Look-ups in named tables: a row name and a column name give one cell, copied from the table.

Table pep
,tizo,rutamam,bef,nof
besavik,3.194,5.096,5.390,6.457
porel,7.383,5.096,2.755,5.279
sebos,5.428,5.096,0.779,2.530
migamep,3.194,5.308,9.341,5.279
kikis,7.104,5.096,9.341,9.599
nud,5.149,5.096,5.390,6.064

tizo of besavik = 3.194
tizo of migamep = 3.194
bef of nud = 5.390
tizo of kikis = 7.104
rutamam of migamep = 5.308
bef of sebos = 0.779

dom
         maz  fuv  nal  miv  gurak  nopo  faked  tizetok  gebila  vop
folele   117   98  146   83    149    63    110      123     104  113
nuv      168   67  168  102     98   117    181      171     121  139
livima   153   97  154  120     57   111    207       77     136  138
pof      119  105  145   83     56   108    199       47     126  107
gil      152  176  103   51     82   129    133      187      39  110
tapupoz  134  139  162  106     69   146     34      108      26   77

gurak of livima: 57
vop of gil: 110
faked of tapupoz: 34
faked of livima: 207
gebila of tapupoz: 26
gurak of tapupoz: 69
vop of pof: 107
miv of pof: 83
miv of tapupoz: 106
faked of nuv: 181
gebila of pof: 126
fuv of folele: 98
tizetok of tapupoz: 108
nal of livima: 154

toviri
|  | zudebed | fike | dadiz |
|---|---|---|---|
| litu | 222 | 157 | 178 |
| lib | 105 | 174 | 156 |
| rino | 186 | 113 | 103 |
| memu | 30 | 75 | 92 |
| nakup | 96 | 95 | 83 |
| bivanof | 46 | 130 | 100 |
| pup | 54 | 168 | 73 |
| biv | 144 | 106 | 128 |
| lupim | 184 | 145 | 130 |
| semogas | 159 | 53 | 147 |
| bod | 111 | 123 | 140 |
| vepu | 138 | 135 | 145 |
| dosof | 166 | 46 | 206 |

lib, dadiz => 156
bivanof, fike => 130
pup, dadiz => 73
bivanof, dadiz => 100
vepu, zudebed => 138
bod, fike => 123
lupim, zudebed => 184
dosof, dadiz => 206
pup, fike => 168

sep =
,meza,miduzub,popogu,vitogo
bikozep,218,159,255,84
dirozap,252,287,605,175
zul,252,654,635,392
pekof,599,305,324,376
pir,454,238,579,608
vekimi,158,757,631,621
vopigi,217,215,447,595
febe,518,319,612,212
lebas,517,666,507,516
lif,378,265,152,619
bab,568,485,436,488
pibabun,149,658,422,449

What is the miduzub of vekimi in sep?
757
What is the vitogo of pekof in sep?
376
What is the meza of pibabun in sep?
149
What is the miduzub of zul in sep?
654
What is the popogu of pir in sep?
579
What is the popogu of vopigi in sep?
447
What is the miduzub of dirozap in sep?
287
What is the miduzub of lebas in sep?
666
What is the popogu of febe in sep?
612
What is the popogu of pekof in sep?
324
What is the vitogo of pibabun in sep?
449
What is the miduzub of pibabun in sep?
658
What is the meza of pekof in sep?
599
What is the vitogo of lebas in sep?
516
What is the vitogo of dirozap in sep?
175
What is the vitogo of febe in sep?
212
What is the vitogo of bikozep in sep?
84
What is the popogu of bikozep in sep?
255
What is the miduzub of bikozep in sep?
159
What is the miduzub of lif in sep?
265

fosu
cols = nog, pugipa, dun, neluzip, pek, muza
bez: [0.93, 0.49, 0.53, 0.59, 0.54, 0.60]
zatovu: [0.75, 0.53, 0.52, 0.48, 0.40, 0.60]
fomage: [0.62, 0.54, 0.21, 0.40, 0.64, 0.39]
rimag: [0.55, 0.53, 0.56, 0.45, 0.52, 0.54]
ler: [0.63, 0.53, 0.17, 0.36, 0.61, 0.49]
suvi: [0.57, 0.55, 0.55, 0.48, 0.61, 0.71]
buv: [0.61, 0.52, 0.61, 0.29, 0.52, 0.55]

What is the pugipa of ler in fosu?
0.53
What is the neluzip of fomage in fosu?
0.40
What is the nog of zatovu in fosu?
0.75
What is the nog of rimag in fosu?
0.55
What is the dun of zatovu in fosu?
0.52
What is the muza of fomage in fosu?
0.39
What is the nog of fomage in fosu?
0.62
What is the dun of buv in fosu?
0.61
What is the muza of rimag in fosu?
0.54
What is the nog of ler in fosu?
0.63
What is the pugipa of zatovu in fosu?
0.53
What is the pugipa of suvi in fosu?
0.55
What is the pek of rimag in fosu?
0.52
What is the pugipa of rimag in fosu?
0.53
What is the dun of fomage in fosu?
0.21
What is the dun of bez in fosu?
0.53
What is the dun of rimag in fosu?
0.56
What is the neluzip of buv in fosu?
0.29
What is the dun of suvi in fosu?
0.55
Row with the largest neluzip: bez

